A small network was shown many inputs. Here are its activations along a few directions, one row for each input.
In each table, some parts of the input vary, and every possible input appears once, in random order.
A made-up example of a description, with smaller parts first: one of 4 places along a line, together with either a single point or one of 9 places around a ring or (one of 2 separate values, together with one of 8 places around a ring).
Shared parts are said once, and a part with two or three values counts as separate values.

Other details of the inputs shift rows strongly along two fixed directions, in all tables alike. That doesn't count.
These rows show it; all are for the same input, with only those details redrawn:
1 53 -428 -558 144 -8 313 -287 -381 -321 -1 -61 9 160 -34
184 38 101 104 242 217 214 -214 142 -212 106 442 -417 307 117
94 -123 285 661 216 141 -200 -228 412 192 303 -130 -123 -282 -48
95 -123 285 661 216 141 -199 -228 412 192 303 -129 -124 -281 -48
-89 -108 -244 0 117 -84 -102 -302 -110 84 197 -634 303 -430 -199
-89 -108 -245 -1 117 -84 -102 -302 -111 83 197 -634 303 -429 -199
1 53 -429 -559 143 -8 313 -287 -382 -321 -1 -61 9 160 -34

Table:
R1: 137 244 219 80 -62 80 214 40 217 -82 -423 447 -427 200 238
R2: -219 -98 361 653 82 39 -310 122 324 474 29 -198 -281 -85 -31
R3: 195 256 278 77 -119 102 171 70 171 -171 -127 639 -116 240 158
R4: -290 -226 -178 -5 -72 -37 -201 50 -143 303 -162 -767 236 -200 -114
R5: -46 -101 139 36 18 133 6 131 224 -131 55 600 -200 527 78
R6: -175 28 -121 -32 24 -87 -102 -338 -180 180 198 -630 289 -417 -202
R7: 39 -69 226 95 -2 287 73 168 61 -81 42 501 -171 575 124
R8: -221 -322 -250 -15 -28 -201 -276 111 -243 286 66 -527 247 -317 -247
R9: -323 -56 -67 -104 -80 -136 -229 104 -179 222 370 -575 416 -237 -201
R10: 369 208 269 51 -17 196 195 147 156 -265 34 501 -137 240 263
R11: -7 341 -346 -516 7 -222 293 16 -435 -167 -435 -64 -73 60 62
R12: -272 23 -212 -724 -220 20 202 70 -318 -206 78 8 192 345 -11
R13: 198 22 351 700 22 72 -202 76 407 281 -217 -197 -113 -346 119
R14: -38 -4 -85 -63 -294 -242 -161 -21 -151 227 -189 -443 377 -601 -143
R15: -214 -52 -83 -96 -143 -7 -83 -386 -48 157 103 -617 358 -423 -175
R16: -190 -200 -408 -658 -131 -135 85 55 -366 -134 -202 86 1 271 -61
R17: -54 126 -27 -122 -253 -172 -115 7 -18 67 115 -497 560 -534 -96
R18: 230 40 297 725 115 -50 -258 140 378 160 163 53 122 -353 -28
R19: 184 38 101 104 242 217 214 -214 142 -212 106 442 -417 307 117
R20: -194 -329 -137 -41 -178 -57 -262 77 -258 320 -18 -584 322 -270 -179
R21: 79 177 -387 -577 -86 -208 199 10 -266 -369 -211 163 301 87 7
R22: 161 230 -370 -581 34 -172 280 107 -348 -407 11 60 211 48 46
R23: 74 49 -118 36 -134 -130 -146 32 -160 84 -27 -507 623 -452 -111
R24: -23 -85 179 -58 10 160 33 158 288 -186 205 536 -243 486 137
R25: -134 -234 237 682 177 44 -312 157 394 377 27 -205 -266 -99 -30
R26: -163 -87 421 649 27 62 -352 152 277 384 325 -5 31 -46 -108
R27: -16 207 -65 -58 -86 -251 -134 57 -149 92 210 -508 490 -528 -123
R28: -147 -31 -373 -629 41 -55 183 155 -378 -278 171 -7 136 339 -35
R29: -170 -47 -413 -534 50 -82 156 129 -442 -223 20 57 178 380 -94
R30: 114 -10 264 640 42 -81 -268 39 570 231 -205 -97 -143 -392 73
R31: 125 -1 126 15 113 208 161 -284 288 -228 34 483 -370 306 137
R32: 262 189 57 176 198 4 196 125 157 -153 -330 432 -482 193 216
R33: 86 -60 -249 30 -34 -318 -178 63 -213 155 -95 -459 323 -608 -166
R34: 27 46 -315 -587 -5 136 328 -321 -396 -286 -85 -119 86 208 34
R35: -34 -41 219 60 2 95 41 164 -61 88 -23 555 -488 433 68
R36: -168 -19 216 33 -58 195 121 87 186 47 -263 383 -504 495 158
R37: -102 -112 80 39 74 110 49 102 271 -42 -241 407 -513 488 155
R38: 101 192 -347 -671 -96 -182 227 36 -203 -425 -60 99 259 47 67
R39: 183 62 405 661 -29 -96 -277 102 239 361 13 49 -118 -448 -19
R40: 144 177 422 694 22 -52 -259 105 308 256 165 59 107 -340 -32
R41: 202 94 -317 -552 -157 -98 247 44 -498 -214 -376 53 105 27 65
R42: -256 -107 -272 -664 -263 -51 157 41 -451 -45 -224 62 9 278 -57
R43: -201 -168 458 584 -140 141 -334 102 408 361 230 4 102 -54 -83
R44: 62 -53 266 1 -10 314 100 194 125 -136 192 437 -213 534 183
R45: 300 47 124 51 -38 -27 82 81 187 -155 -257 654 -349 125 169
Question: What do these inputs look like to the network?
Answer: one of 5 separate values, together with either a single point or (one of 2 separate values, together with one of 4 places along a line)
Question: The inputs of R21 and R23 match in every part but the choice among 5 separate values. If R30 is changed in the same way as R21 into R23, which row does it become?
Answer: R13
Question: The inputs of R34 and R6 match in every part but the choice among 5 separate values. If R7 is changed in the same way as R34 into R6, which row does it become?
Answer: R26
Question: Change only the place on the line of 4 in R28. List by row number the other rows that result.
Answer: R8, R25, R29
Question: Change only the choice among 5 separate values in R41. List by row number the other rows that result.
Answer: R14, R33, R39, R45
Question: Which other rows agree with R12 in the choice among 5 separate values? List them by row number.
Answer: R1, R3, R14, R15, R17, R36, R42, R43

Table:
R46: 52 -19 25 -247 43 138 278 354 -291 -174 -140 855 -554 799 148
R47: 144 -53 24 407 187 -33 -3 -100 283 79 -336 34 -430 -102 110
R48: -43 -173 146 337 235 113 -84 -28 54 119 380 169 -285 118 -102
R49: -88 -54 47 447 12 -55 -200 -256 215 375 -293 -666 22 -632 -93
R50: 252 -47 197 324 -107 -69 -111 191 230 31 -127 313 -24 -118 87
R51: -52 -238 186 301 -4 52 -251 267 99 229 -3 230 -176 184 -16
R52: 398 325 1 -190 270 154 477 129 -151 -501 32 783 -382 572 250
R53: -265 0 165 -27 -130 113 2 94 157 77 -35 119 -82 264 21
R54: -256 -200 -451 -695 -36 -27 117 -269 -341 -170 79 -272 157 105 -149
R55: -60 -78 458 267 -189 234 -64 118 125 245 -43 374 -317 322 110
R56: -218 -397 -13 366 63 -56 -364 -193 209 296 367 -497 211 -371 -241
R57: -309 -112 -385 -657 -85 25 180 -333 -398 -126 51 -264 200 118 -186
R58: -7 282 -406 -529 -6 -344 173 229 -501 -195 -83 -160 315 -107 -70
R59: -250 -135 227 354 -49 138 -276 -143 122 367 332 -682 291 -273 -121
R60: 328 92 306 400 30 -8 -20 326 75 49 -39 530 -236 14 99
R61: -332 25 -430 -564 3 -225 86 257 -535 -41 9 -252 181 183 -138
R62: 334 114 231 392 257 60 68 -40 140 -82 271 487 -293 -23 44
R63: 242 122 325 292 28 210 104 -265 338 -105 116 460 -208 -23 83
R64: 27 214 -237 -598 -336 -168 174 -5 -548 -85 -287 -156 352 -123 -10
R65: -8 74 -599 -467 175 -263 164 -128 -464 -105 -473 -368 -56 -91 -60
R66: 100 -137 -3 403 53 -167 -280 -222 241 148 277 -399 345 -664 -162
R67: 292 11 337 263 -151 87 -46 164 330 -21 -168 493 -194 4 170
R68: -77 120 200 347 -202 -130 -272 33 292 255 27 -451 432 -610 -103
R69: -28 173 -445 -581 -118 -342 146 112 -294 -273 -190 -156 379 -89 -16
R70: 230 242 353 307 2 195 68 -124 212 -26 150 84 -2 -55 146
R71: -5 121 -580 -422 187 -265 243 -60 -572 -68 -396 -381 -104 -119 -80
R72: -367 -61 -392 -709 -167 -134 65 93 -277 -102 -121 -287 230 173 -62
R73: 250 51 60 93 -32 -102 -69 225 -30 -22 -154 312 -3 -32 46
R74: -6 239 -433 -569 -26 -341 92 160 -392 -230 -158 -149 359 -75 -54
R75: 306 332 96 -289 41 305 513 -97 47 -524 -123 757 -295 572 290
R76: -43 -218 121 294 219 116 -164 -97 163 85 304 181 -238 148 -83
R77: 242 3 191 231 51 93 -21 -220 344 -90 161 230 -103 -184 52
R78: -50 203 272 354 -209 -151 -269 24 177 316 87 -487 394 -592 -63
R79: 117 167 -477 -527 117 -160 170 -36 -414 -328 -2 -247 389 -46 -40
R80: -62 -78 348 278 53 386 46 -69 345 4 159 241 -242 369 97
R81: -15 -276 246 307 -68 109 -129 236 251 133 -53 441 -300 322 85
R82: -57 30 -536 -562 22 -171 216 -224 -325 -146 -531 -413 -53 -143 13
R83: 6 -192 206 328 167 242 -18 40 355 -50 209 275 -264 383 116
R84: 0 131 -308 -605 -328 -148 171 4 -434 -147 -347 -120 391 -141 -49
R85: 274 41 148 345 128 67 4 -6 338 -139 138 150 16 -56 122
R86: -374 -60 260 313 -189 -38 -351 51 146 477 178 -579 266 -303 -128
R87: 315 350 140 -312 26 216 490 -274 -110 -422 -18 842 -431 490 242
R88: 72 21 -40 -268 261 274 308 89 -79 -393 47 700 -471 891 196
R89: -262 -199 200 326 -60 69 -299 -311 83 408 377 -565 193 -370 -218
R90: -333 -20 -455 -607 -13 -222 5 188 -427 -76 -67 -239 229 212 -119
R91: -85 200 -392 -520 -31 -142 282 -297 -498 -43 -497 -439 -50 -112 20
R92: -186 -220 47 453 177 16 -319 93 37 324 429 -619 239 -292 -202
R93: -87 -164 65 -23 60 237 15 -37 191 -76 147 8 -98 279 67
R94: 279 41 132 328 213 1 -76 -127 198 -56 215 278 -101 -142 -4
R95: 103 -42 94 348 -10 -6 -253 -99 330 115 210 -560 419 -591 -56
R96: -173 -147 172 264 1 4 -157 217 328 120 73 159 -143 205 42
R97: 112 174 112 -24 -102 -54 21 131 245 -131 -99 200 4 -40 121
R98: -139 -191 316 238 -208 192 -129 109 190 247 -85 190 -132 158 4
R99: -241 -391 127 287 -227 -27 -451 125 192 448 37 -489 252 -363 -156
Question: The inputs of R49 and R65 match in every part but one. If R80 is changed in the same way as R49 into R65, which row does it become?
Answer: R88
Question: The inputs of R76 and R48 match in every part but one. If R90 is changed in the same way as R76 into R48, which row does it become?
Answer: R61
Question: What do these inputs look like to the network?
Answer: one of 6 places along a line, together with either a single point or (one of 2 separate values, together with one of 4 places along a line)
Question: Change only the choice among 2 separate values in R51. List by row number the other rows that result.
Answer: R73
